These are the activations of a small neural network, seen along a few directions. Each row is one input.
Each table varies a few parts of the input and shows all the possible inputs, shuffled.
A made-up example of a description, with smaller parts first: ring(5) and (point or line(11) or (values(2) and line(6))).
Shared parts are said once, and a part with two or three values counts as separate values.
In the rows, 128 means zero.

Other details of the inputs vary at random and push rows far along two fixed directions, the same in every table; ignore that.

A family of inputs:
R1: [ 74  86 134 123 125 140 139 173 108 113 154  80]
R2: [165 138 111 122  87 125 176 144 145 118  70 159]
R3: [152 139 152 136 122 141 103 125 160 128 107 168]
R4: [143 128 158 144 114 129 104 119 159 124 103 167]
R5: [161 147 129 140 131 154 138 103 163 129  97 117]
R6: [136 129 126 142 117 147 137  93 163 118  92 129]
R7: [ 99 116 135 120 148 133 130 192 128 137 187  99]
R8: [ 75 102 158 104 125 150 133 185 103 130 153  94]
R9: [112 113 127 117 147 126 132 184 135 129 190  80]
R10: [156 154 134 140 130 140 109 124 173 139 113 155]
R11: [139 124 151 153 109 125 106 112 158 106 106 161]
R12: [137 163  76  98 169  82 121  47  20 162 139 120]
R13: [133 172  90 101 158  93 116  56  10 175 141 136]
R14: [ 88 129 132 100 141 161 138 189 117 145 163  82]
R15: [141 111 135 163 114 119 110 108 163 106 105 153]
R16: [ 72  98 151 113 121 146 135 178 103 112 155  88]
R17: [130 138  81 119 151  50 109  42  28 147 166 144]
R18: [161 137 122 149 144 125 123 110 180 121 114 138]
R19: [144 144 152 129 120 166 120 117 146 131  85 151]
R20: [117 102 110  98 103  98 171 226 118 117 165 121]
R21: [137 121 129 154 122 143 147  88 160 113  95 128]
R22: [144 124 126 150 119 122 120 101 177 115 115 146]
Description of these inputs: values(2) and (point or ring(10)).
The inputs of R4 and R8 match in every part but the values(2) part. If R9 is changed in the same way as R4 into R8, which row does it become?
Answer: R5

A family of inputs:
R23: [101 126 114 120 120 120 156 173 122 139 159 136]
R24: [166 124 106 145 103 116 152 103 196 105  94 155]
R25: [ 93 114 149  82 101 111 116 182  54 128 154 128]
R26: [ 91 107 175 126 140 145 101 150  91 117 154 113]
R27: [155 154 135 132 142 135  99 101 176 145 132 146]
R28: [126 152 117  76 121 151 160 180  92 152 122  96]
R29: [122 144  66 112 115  70 137  63  60 142 137 153]
R30: [148 155 119 132  93 135 133 129 173 140 102 179]
R31: [103 125 125 116 172 115 121 147 110 146 198 100]
R32: [ 93 111 105 112 158 102 122 121 106 128 199  76]
R33: [113 110  97 106 134  85 160 160  87 141 187 112]
R34: [148 125 165 140  94 133 129 127 134 105  73 179]
R35: [162 153 116 128 119 149 177 120 128 134  66 121]
R36: [139 112 115 114 136  90 137 196 101 115 167 126]
R37: [135 108 144 136  83 116 130 105 127  90  75 152]
R38: [ 78 100 112 109 121 103 148 156  65 141 159 120]
R39: [156 114 164 158  83 134 137 115 151  98  63 169]
R40: [ 98 115 161 163 136 187 135 180 224 120 147 111]
R41: [106 113 125 131 162 115 130 137 126 139 190  88]
R42: [136 121 109  89 126  85 120 198  84 129 182 122]
R43: [ 91 122 126  95 105 126 127 175 102 144 144 141]
R44: [184 146 106 154 147  77  86  38 126 111 104 144]
R45: [157 163 102 103 167  61  66  84  41 155 169 135]
R46: [142 132 114 156 102 125 157 115 167 130 102 162]
R47: [185 169  93 124 110 129 160  53 118 129  35 142]
R48: [139 101 109 123 131  82 145 183  99 114 169 113]
R49: [142  93 164 172 142 151 126 192 220  91 146  89]
R50: [112 152 131  85 158 175 128 151  93 159 147  71]
R51: [131 114 144 120 102 154 152 220 224 118 139 130]
R52: [135 115 173 161 122 145 101  84 129 112  98 140]
R53: [ 71 122 137 102 144 143  91 147  93 155 172 112]
R54: [ 69  95 100  98 114 100 143 146  72 125 155 111]
R55: [ 87 118 122 142 149 133 128 128 122 143 179  99]
R56: [113 144 130 101 170 171 144 145  86 152 147  71]
R57: [145 136 143 146 120 111  82  17  92 110  80 154]
R58: [174 139 142 158 157 115  99 116 160 116 122 142]
R59: [152 155 103 165 129 123 104  11 158 130  90 162]
R60: [175 163 131 129 117 168 173 129 161 132  47 142]
R61: [158 156  85 107 138  66 135  87  62 157 147 171]
R62: [185 118 112 153 103 102 135 125 184  83  89 151]
R63: [113 117 133 155 126 148 105  69 166 116  93 135]
R64: [153 159 153 125 126 120  61  41  77 142  91 178]
R65: [ 98 121 164 148 122 196 120 191 241 125 144 112]
R66: [ 84  97 177 155 135 193 123 182 208 117 127 114]
R67: [ 79 101 142 141 143 147 118 133 121 135 154 104]
R68: [168 152 142 154 143 192 148  90 173 132  67 107]
R69: [121 147  99 108 125  83 124  86  37 156 122 178]
R70: [113 114 149 136 136 211 161 165 204 103 104  50]
The inputs of R65 and R30 match in every part but one. If R63 is changed in the same way as R65 into R30, which row does it become?
Answer: R54
The inputs of R70 and R47 match in every part but one. If R49 is changed in the same way as R70 into R47, which row does it become?
Answer: R48
What do these inputs look like to the network?
Answer: values(2) and line(4) and (point or line(5))
Which other rows does R60 become when the values(2) part takes its other values? List them by row number.
Answer: R56
Which other rows does R38 become when the values(2) part takes its other values? List them by row number.
Answer: R67
Which other rows does R61 become when the line(4) part takes its other values? List them by row number.
Answer: R24, R33, R51

A family of inputs:
R71: [157 130 114 137  93 101 132 104 140 112  83 177]
R72: [116 123 121 128 134 141 139 137 156 131 146 102]
R73: [127 121 142 130 131 150 153 156 123 124 119 106]
R74: [118 119 126 137 137 132 127 136 159 122 156 105]
R75: [ 99 106 136 137 122 137 117 138 143 114 138 117]
R76: [103 136 105 100 154 103 140 110  25 157 163 112]
R77: [165 141 126 131  94 105 130 110 140 124  93 186]
R78: [119 112 158 129 127 132 106 149 142 116 147 123]
R79: [131 134 132 118 135 152 137 165 133 131 121 107]
R80: [123 129 121 119 134 146 148 143 149 128 136  99]
R81: [129 108 128 136 113 113 159 171 135 117 135 139]
R82: [158 160 120 134 134 143 125  93 143 142  87 153]
R83: [105 123 145 122 120 150 128 145 142 135 138 122]
R84: [116 117 136 117 116 149 138 153 125 114 110 104]
R85: [110 112 143 150 137 138 132 142 141 124 147 119]
R86: [142 142 124 134 115 140 127  82 136 125  75 150]
R87: [151 155 120 143 134 137 116  87 151 145  97 157]
R88: [166 157  68 105 128  47 127  64  49 148 137 164]
R89: [122 105 152 148 142 129 123 146 139 114 146 117]
R90: [163 154 140 126 112 142 124  96 127 131  77 152]
R91: [ 87 123 110 109 154 104 135 124  42 156 181 105]
R92: [150 154 137 128 115 144 125  88 136 137  85 159]
R93: [134 121 117 123 117 114 142 180 145 124 138 141]
R94: [130 113 135 134 141 123 117 141 157 112 155 103]
R95: [175 155 116 131 126 134 135  87 142 127  85 132]
R96: [111 100 145 135 127 128 108 143 141 105 137 115]
R97: [115 133 108 104 165  81  92 116  44 148 184 116]
R98: [114 125 133 137 141 139 116 150 151 131 149 120]
R99: [107 119 149 131 122 141 115 145 144 126 148 125]
R100: [ 97 111 132 128 120 145 130 139 141 123 129 114]
What do these inputs look like to the network?
Answer: values(5) and (point or line(5))
The inputs of R94 and R96 match in every part but the values(5) part. If R72 is changed in the same way as R94 into R96, which row does it become?
Answer: R100
Which other rows does R76 become when the values(5) part takes its other values? List them by row number.
Answer: R80, R82, R86, R92
Which other rows agree with R92 in the values(5) part? List them by row number.
Answer: R77, R78, R83, R90, R99
